These are the activations of a small neural network, seen along a few directions. Each row is one input.
Each table varies a few parts of the input and shows all the possible inputs, shuffled.
Descriptions start from the smaller parts, as in this example, which fits no table here: one of 5 places around a ring, together with either a single point or (one of 2 separate values, together with one of 4 places along a line) or one of 11 places around a ring.
Shared parts are said once, and a part with two or three values counts as separate values.
(in the rows, 128 means zero)

Other details of the inputs vary at random and push rows far along three fixed directions, the same in every table; ignore that.

A family of inputs:
row 1: [137 124 155 161 112  86 144 202 142 119 119 150 103]
row 2: [161 126 142 226 142  89  97 143 176  82 136 100 190]
row 3: [ 82 113  96  89 118 118 152 143 109 133  95 122 119]
row 4: [ 70 122 130  97 147 130 148 133  89 120 137 125 120]
row 5: [142 142 175 220 129  95 103 129 163  75 123 124 203]
row 6: [172 153  95  48 108 176 136  91 117 150 118 155  94]
row 7: [ 87  95  98  89 104 118 134 135  94 122 111 126 114]
row 8: [ 67 111 121  93 151 127 151 131 110 140 113 139 128]
row 9: [191 143 108 129 130 201  86  43 161 138 135  83 156]
row 10: [235 170 151 191 100 170  94 107 199 116 103 134 158]
row 11: [155 156 131  54 135 201 134 100 129 173 133 152  97]
row 12: [ 90  96 112  99 142 116 137 138 104 140 151  97 102]
row 13: [143 123 157 222 133 104  99 131 172  80 111 140 211]
row 14: [ 95 122 123 161 115 131 119  72 136  83  98  62 168]
row 15: [124 137 181 159 128  80 143 188 128 134 132 165 129]
row 16: [ 88 115 106 106 155 112 144 132  89 136 144 102 107]
row 17: [ 79 106 104 101 130 120 155 131 111 134  95 126 105]
row 18: [ 93  93  95  93 129 110 131 138  97 154 134 112 125]
row 19: [ 79 117 130 103 113 116 157 131 102 141 106 103  95]
row 20: [ 71  98 124  92 140 136 126 135  96 123 134 135 119]
row 21: [169 156 111  54 121 183 141  90 124 137 134 141  72]
row 22: [145 122 174 219 120 112  98 145 174  75 133 116 199]
row 23: [ 90 116 107 162 126 149 114  93 156  91  82  63 173]
row 24: [ 75  99 119  84 122 128 135 139  96 138 127 134 138]
row 25: [164 147 116  42 119 186 124  89 109 156 143 168 115]
row 26: [151 195  87 150 110 192  95  25 192 144 175  93 136]
row 27: [ 84 117 141 154 132 157 121  95 158 102 115  60 191]
row 28: [ 82  98 103 100 126 118 146 125 102 124 103 131 103]
row 29: [ 98 102 122 160 106 147 113  89 147  83 108  55 163]
row 30: [138 108 145 164 108  88 122 195 128 113 118 166 103]
row 31: [153 124 142 219  91 100 107 152 179  96  85 110 200]
row 32: [ 68 109 120  91 150 134 134 137 102 124 127 135 122]
row 33: [234 148 137 128 128 130 117 137 142 169 153 195  97]
row 34: [ 89 104 121 104 137 103 139 123  90 149 144  99 104]
row 35: [125 118 164 160 131  89 139 191 137 139 120 181 136]
row 36: [247 179 126 181 127 146  93 102 195 131 124 136 193]
row 37: [127 113 162 158 129  95 119 195 127 119 137 180 128]
row 38: [155 178 132  57 145 193 150  93 115 157 142 148  98]
row 39: [ 85 105  97 103 159 110 148 131 109 156 120 117 116]
row 40: [ 86 102  96 100 158 116 130 137 102 140 134 113 109]
row 41: [191 148  99 127 142 189 100  29 161 136 126  97 165]
row 42: [211 181 156 115 141 153 124 153 155 147 138 208 110]
row 43: [234 167 151 126 128 118 117 130 129 154 168 183  90]
row 44: [ 73  92 123  95 137 128 135 123  94 129 129 143 124]
row 45: [117 196 109  77 110 189 131  76 148 164 185 167  76]
row 46: [187 208 126 146  82 139 123 132 177 144 172 205  62]
row 47: [ 87 115 113 101 151  99 143 122  92 140 140 105 107]
row 48: [ 70 119 113  81 140 125 148 143 107 140 114 134 143]
row 49: [ 98 111 127 163 105 133 111  71 129  83 105  62 164]
row 50: [136 113 147 167 110  81 143 191 138 134 102 168 111]
row 51: [ 78 126 122 100 127 111 159 127 102 129 106 110  98]
row 52: [ 87 115 141 163 126 156 113  85 129  93 125  67 189]
row 53: [230 157 137 114  87 138 120 150 141 145 128 199 100]
row 54: [235 166 121 114 131 122 117 148 142 159 150 196 115]
row 55: [142 130 139 160 154  70 139 199 141 129 144 148 117]
row 56: [ 82 135 142 155 140 141 123  77 144  99 108  69 194]
row 57: [146 119 148 172 134  73 129 191 114 131 155 147 113]
row 58: [178 133  99  64 139 170 124  76 111 172 150 150  88]
row 59: [ 82  94 107 100 119 129 129 135  98 116 115 122  94]
row 60: [ 79 117 112  96 132 124 157 142 116 120 112 108  96]
row 61: [ 89  91 100 102 148 118 122 135  96 139 141 113 106]
row 62: [ 93 121 126 170 110 150 127  93 141 101  93  48 167]
row 63: [ 87  96 131 159 126 152 108  77 141 103 110  86 196]
row 64: [136 119 137 161 122  84 126 193 131 104 114 172 107]
row 65: [187 154 109 129 135 203  98  50 172 152 123  76 159]
row 66: [ 79 125 114 105 130 125 160 138  99 124 110 107  97]
row 67: [140 102 140 165 109  77 128 180 122 110 117 180 109]
row 68: [235 167 144 130 132 131 118 141 126 150 172 181  89]
row 69: [142 139 141 170 152  71 142 195 125 133 142 147 118]
row 70: [ 72 111 141  94 133 119 139 120  86 124 140 127 117]
row 71: [ 87 107 114 100 147 118 148 146 115 154 139  91 105]
row 72: [ 73 111 111  81 136 123 139 137  98 129 122 140 141]
row 73: [102 107  99 157 127 133 111  96 151 131 105  51 201]
row 74: [140 102 145 166 105  80 131 184 126 119 114 175 109]
row 75: [146 131 171 227 122 110  97 138 153  70 134 121 200]
row 76: [100 100 108 169 139 135 115  84 153 132 104  56 186]
row 77: [ 71 111 145  95 129 121 143 123  90 133 137 122 117]
row 78: [172 145 115  55 111 185 133  88 117 136 141 140  69]
row 79: [ 97 111 131 165 101 135 115  74 133  92 102  57 164]
row 80: [186 162 101 127 149 199  99  47 173 139 122  83 162]
row 81: [ 91  96 108  98 146 113 133 134  99 131 154 102 103]
row 82: [140 122 155 170 105  84 136 191 115 110 129 156 102]
row 83: [127 125 155 147 120  86 135 202 134 139 121 176 150]
row 84: [ 69 121 140 100 138 136 156 142  98 143 129 113 119]
row 85: [130 118 166 153 131  88 126 192 126 102 153 175 125]
row 86: [181 140  91  51 127 168 120  88 109 171 151 146 102]
row 87: [138 132 147 167 119  80 140 189 117 101 125 162 105]
row 88: [228 169 151 128 103 143 125 141 127 127 146 190  79]
row 89: [187 175 118 126 142 182 112  32 161 141 128  75 160]
row 90: [142 131 157 168 135  62 139 188 128 149 139 143 116]
row 91: [127 129 162 151 142  86 134 193 132 103 145 175 129]
row 92: [175 163 116  69 140 179 144  96 115 185 150 119  83]
row 93: [ 68 121 129  88 153 131 154 143 114 126 130 120 120]
Each input here is: one of 3 separate values, together with either a single point or (one of 5 places around a ring, together with one of 6 places along a line).
- The inputs of row 33 and row 63 match in every part but the choice among 3 separate values. If row 41 is changed in the same way as row 33 into row 63, which row does it become? => row 13
- The inputs of row 11 and row 65 match in every part but the choice among 3 separate values. If row 32 is changed in the same way as row 11 into row 65, which row does it become? => row 40
- The inputs of row 3 and row 36 match in every part but the choice among 3 separate values. If row 21 is changed in the same way as row 3 into row 36, which row does it become? => row 2
- Which other rows does row 51 become when the choice among 3 separate values takes its other values? List them by row number. => row 56, row 89
- Which other rows does row 57 become when the place on the line of 6 takes its other values? List them by row number. => row 9, row 12, row 18, row 33, row 34
- Start at row 83 and move only the place on the line of 6, one step at a time. The first step leads to row 35. Which rows follow, in order? => row 11, row 27, row 84, row 15
- Which other rows does row 54 become when the choice among 3 separate values takes its other values? List them by row number. => row 6, row 72
- Start at row 22 and move only the place on the ring of 5, one step at a time. The first step leads to row 85. Which rows follow, in order? => row 91, row 93, row 27

A family of inputs:
row 94: [ 69 114 110 130 122 122 139 114 123 133 121  82 128]
row 95: [152 154 108 137 118 169 113  75 163 130 129 106 139]
row 96: [127 110 113  96 129 115 130 149 107 153 140 159 100]
row 97: [170 137 148 203 124 111 105 128 158  87 129 116 156]
row 98: [120 143 133  93 133 132 146 138 117 163 141 152 106]
row 99: [ 87 111 141 193 126  82 131 162 138 103 114  89 151]
row 100: [ 81 121 120 115 151 142 138 106 122 116 117  88 148]
row 101: [217 154 122  98 128 157 113 112 136 145 142 172 108]
row 102: [ 72 105 134 119 139 130 132 115 105 123 131  87 145]
row 103: [ 89 110 121 126 125 135 131  99 113 120 129  72 128]
row 104: [136 111 131  95 132 116 142 152  97 153 135 142  97]
row 105: [ 95 117 106 118 122 132 124 109 118 129 139 112 114]
row 106: [179 122 145 193 131 110 103 132 154  95 117 121 174]
row 107: [138 113 145 162 143  60 139 212 124 122 116 166 118]
row 108: [ 92  97 110 119 124 132 123  99 112 137 121  86 149]
row 109: [124 119 109  96 132 117 139 155 117 159 128 158 100]
row 110: [116 124 172 148 105  95 139 193 127 100 113 192 125]
row 111: [ 68 106 134 183 145  75 128 176 136  92 119 118 171]
row 112: [155 148 124 123 136 172 105  75 145 114 139 116 158]
row 113: [167 142 105 123 132 167 112  83 155 125 114 108 156]
row 114: [164 142 117 128 120 164 115  79 153 146 115 102 157]
row 115: [133 133 113  99 129 127 134 134 110 132 148 149  84]
row 116: [155 157 139 127 134 175 122  82 150 133 126 101 157]
row 117: [201 154 163 185 107  89 116 173 150 132 153 183 113]
row 118: [113 136 105 104 133 129 140 130 122 131 131 129  96]
row 119: [119 133 136  90  94 143 146 136 115 121 112 161  81]
row 120: [166 148 144 203 128 111 112 134 169  93 116 114 157]
row 121: [122 127 138  94 148 121 143 148  99 134 145 155  98]
row 122: [217 163 136 100 127 161 130 118 140 165 129 156 107]
row 123: [ 73  95 121 117 102 139 134 120 107 103  82 111 146]
row 124: [108 126 135 100 131 130 133 124 108 149 147 136 118]
row 125: [ 90 117 118 109 135 138 123 112 117 133 142 123 135]
row 126: [109 135 124  97 139 123 143 152 120 153 143 164 103]
- What do these inputs look like to the network? => one of 3 separate values, together with either a single point or (one of 2 separate values, together with one of 5 places around a ring)
- Which other rows does row 105 become when the choice among 3 separate values takes its other values? List them by row number. => row 96, row 125
- Which other rows does row 124 become when the place on the ring of 5 takes its other values? List them by row number. => row 102, row 112, row 121, row 125
- Which other rows does row 122 become when the choice among 2 separate values takes its other values? List them by row number. => row 104

A family of inputs:
row 127: [ 40 107 104  18 118 151 167 113  60 149 133 130  47]
row 128: [109 128 140 179 132 114 119 135 145 109 130 108 159]
row 129: [150 153 150  80 146  83 164 220  91 181 179 226  37]
row 130: [108 127 146 175 105 119 123 134 142  94 109 114 151]
row 131: [124 106 139 169 140 111 112 134 134 107 120 109 172]
row 132: [ 38  94 129 116 158  43 167 218  81 144 141 146  93]
row 133: [117 144 105  79 132 205 119  30 128 137 142  82 129]
row 134: [114 126 140 172 109 114 127 133 145  96  97 114 155]
row 135: [115 127 133 171 126 112 123 136 149  99 109 112 159]
row 136: [115 126 135 175 137 109 122 134 148 112 118 108 163]
row 137: [239 177 156 119 100 153 127 142 157 148 127 204  97]
row 138: [135 132 104  68 150 201 117  36 117 147 135  74 149]
row 139: [147 102  90 199 112  80 112 130 144 118 118  61 120]
row 140: [119 107 130 167 105 113 117 133 139 100  96 120 166]
row 141: [246 170 141 120 127 144 115 139 151 161 146 205 109]
row 142: [ 47 102  91  16 150 146 168 126  70 181 134 120  66]
row 143: [130 130  85  67 125 206 118  38 127 137 112  87 141]
row 144: [116 121 135 171 142 107 117 137 148 123 130 103 173]
row 145: [109 128 138 175 121 117 119 137 146  97 122 112 155]
row 146: [240 177 149 119 117 151 123 145 160 150 139 202 101]
row 147: [ 33  90 135 119 150  45 157 211  76 134 161 150  87]
row 148: [108 123 140 174 119 114 114 130 143  89 129 116 152]
row 149: [130 134  89  70 144 197 116  35 124 155 132  78 150]
row 150: [123 105 144 166 111 116 118 134 132  92 100 115 165]
row 151: [248 167 153 116 122 150 118 141 144 139 140 203 105]
- What do these inputs look like to the network? => either a single point or (one of 4 places along a line, together with one of 6 places along a line)
- Start at row 132 and move only the place on the line of 4, one step at a time. The first step leads to row 136. Which rows follow, in order? => row 135, row 134
